A small network was shown many inputs. Here are its activations along a few directions, one row for each input.
Each table varies a few parts of the input and shows all the possible inputs, shuffled.
A made-up example of a description, with smaller parts first: one of 3 separate values, together with either a single point or one of 9 places around a ring or (one of 4 places along a line, together with one of 5 places around a ring).
Shared parts are said once, and a part with two or three values counts as separate values.
In the rows, 128 means zero.

Other details of the inputs shift rows strongly along two fixed directions, in all tables alike. That doesn't count.

Table:
x1: [145 152 114 155 123 133 138 158 133 125 110 146 151]
x2: [160  89 102 122 100 157 141  48 186 112 105 168 101]
x3: [142 144 103 153 117 130 150 140 128 124 113 149 138]
x4: [150 160 104 165 116 144 165 161 133 118 105 161 159]
x5: [ 74 147 144 113 130 104  86 179  71 165 169  63 119]
x6: [134 142 125 148 142 125 148 159 118 116 105 159 141]
x7: [161 159 119 160 120 138 160 171 129 127  90 169 167]
x8: [155 159 139 133 141  98 164 159 127 113 124 124 195]
x9: [166 154 125 134 129 108 189 142 134 105 115 147 198]
x10: [167 117 109 136  99 155 164  99 159 120  91 181 136]
x11: [101  71 150  78 138 134  72  56 145 140 154  98  57]
x12: [185  87 113 130 108 172 157  41 200 109  82 191 101]
x13: [150 148 131 122 122 105 175 138 128 112 129 129 190]
x14: [106 185 120 159 129 113 166 234  63 131 122 143 184]
x15: [131 161 116 161 131 125 158 177 104 125 113 143 147]
x16: [139 153 108 161 122 133 151 153 125 124 116 142 140]
x17: [ 82 151 144 112 127 118  71 177  90 168 175  57 127]
x18: [141  73 113 120 125 147 146  47 166  89 107 184  95]
x19: [ 47 173 162 129 160 100  80 243  35 155 187  54 148]
x20: [112  76 148  91 140 126  63  57 153 144 147  87  52]
x21: [ 96  65 157  86 154 128  56  59 146 126 157  96  58]
x22: [161 117 101 147 120 138 168  96 151 107  90 182 119]
x23: [106  78 133  88 115 133  70  51 152 148 160  83  60]
x24: [100  74 155  83 143 139  72  58 149 139 156  93  53]
x25: [140 158 123 144 114 137 147 173 113 141 112 145 161]
x26: [180 123 127 127 129 125 186  83 173  93 108 157 165]
x27: [ 93 134 145 117 138 111  65 150 106 160 164  62 103]
x28: [ 61 134 155 109 153 107  74 177  68 147 178  71 120]
Description of these inputs: one of 4 places along a line, together with either a single point or one of 6 places along a line.
Changing only the place on the line of 4 turns x4 into x1. The same change can be made to x16. Which row results?
> x27
Change only the place on the line of 4 in x14. List by row number the other rows that result.
> x6, x11, x24
A walk changes only the place on the line of 4. It starts at x5 and steps to x22. List the rest of the walk in order.
> x15, x20

Table:
x29: [136  98 138 120 144 138 108  92 152 122 114 144  93]
x30: [140 171 143 142 153  97 157 185 109 115 131 116 194]
x31: [132 134 102 148 112 141 163 138 122 110 111 171 145]
x32: [148 145 102 169 130 133 149 145 134 116  98 163 128]
x33: [144 102 151  99 147 112 124  74 161 111 140 109 128]
x34: [142  93 123 128 130 153 109  73 170 116 114 151  87]
x35: [142 116 123 138 132 136 146 117 136 112 101 169 124]
x36: [133 117 112 134 117 143 159 112 131 114 111 167 123]
x37: [ 92 127 133 117 126 130  98 144 105 141 154 102 116]
x38: [132  84 134 112 132 149 104  63 163 125 123 136  72]
x39: [112 145 129 135 134 121 139 172  95 127 124 141 147]
x40: [170 152 116 146 107 137 157 138 150 133 103 146 162]
x41: [111 149 124 140 127 129 143 172  96 131 128 136 142]
x42: [148 182 127 151 117 124 141 195 116 150 120 115 180]
x43: [135 121  96 145 112 134 155 110 133 114 111 161 117]
x44: [135 161 122 128 100 124 147 162 114 148 134 113 170]
x45: [108 147 152 103 116 117  82 155 110 175 167  53 134]
x46: [100 130 138 126 135 131  88 149 112 143 148 101 112]
x47: [140 137 108 157 121 142 153 143 129 112 105 169 141]
x48: [ 73 125 149 108 141 112  47 144  97 168 177  46  79]
x49: [160  85 126  92  99 149 119  32 190 135 126 125  97]
x50: [103 141 146 128 146 118 102 173  95 142 138 110 128]
x51: [146  71 141  78 131 119 135  20 178 101 142 122 110]
x52: [ 95 131 123 124 126 119 101 142 103 144 151  97 105]
x53: [141 137 114 154 125 140 160 143 125 115 101 169 136]
x54: [129 166 136 131 140  95 170 178 100 113 139 118 199]
x55: [159 123 133 123 138 112 166  99 152  97 119 142 160]
x56: [147 140 118 158 135 142 153 148 132 116  97 169 134]
x57: [117  91 133 103 127 133 118  85 135 123 130 138  97]
x58: [ 68 121 149 103 137 111  46 138  93 169 182  42  77]
Describe the family of inputs behind these rows.
> one of 5 places along a line, together with either one of 2 separate values or one of 4 places along a line
Changing only the place on the line of 5 turns x33 into x30. The same change can be made to x48. Which row results?
> x32
List by row number the other rows that have the place on the line of 5 in common with x52.
> x37, x39, x41, x49, x54
A walk changes only the place on the line of 5. It starts at x44 and steps to x49. List the rest of the walk in order.
> x45, x40, x42
Change only the place on the line of 4 in x47. List by row number the other rows that result.
> x35, x53, x58
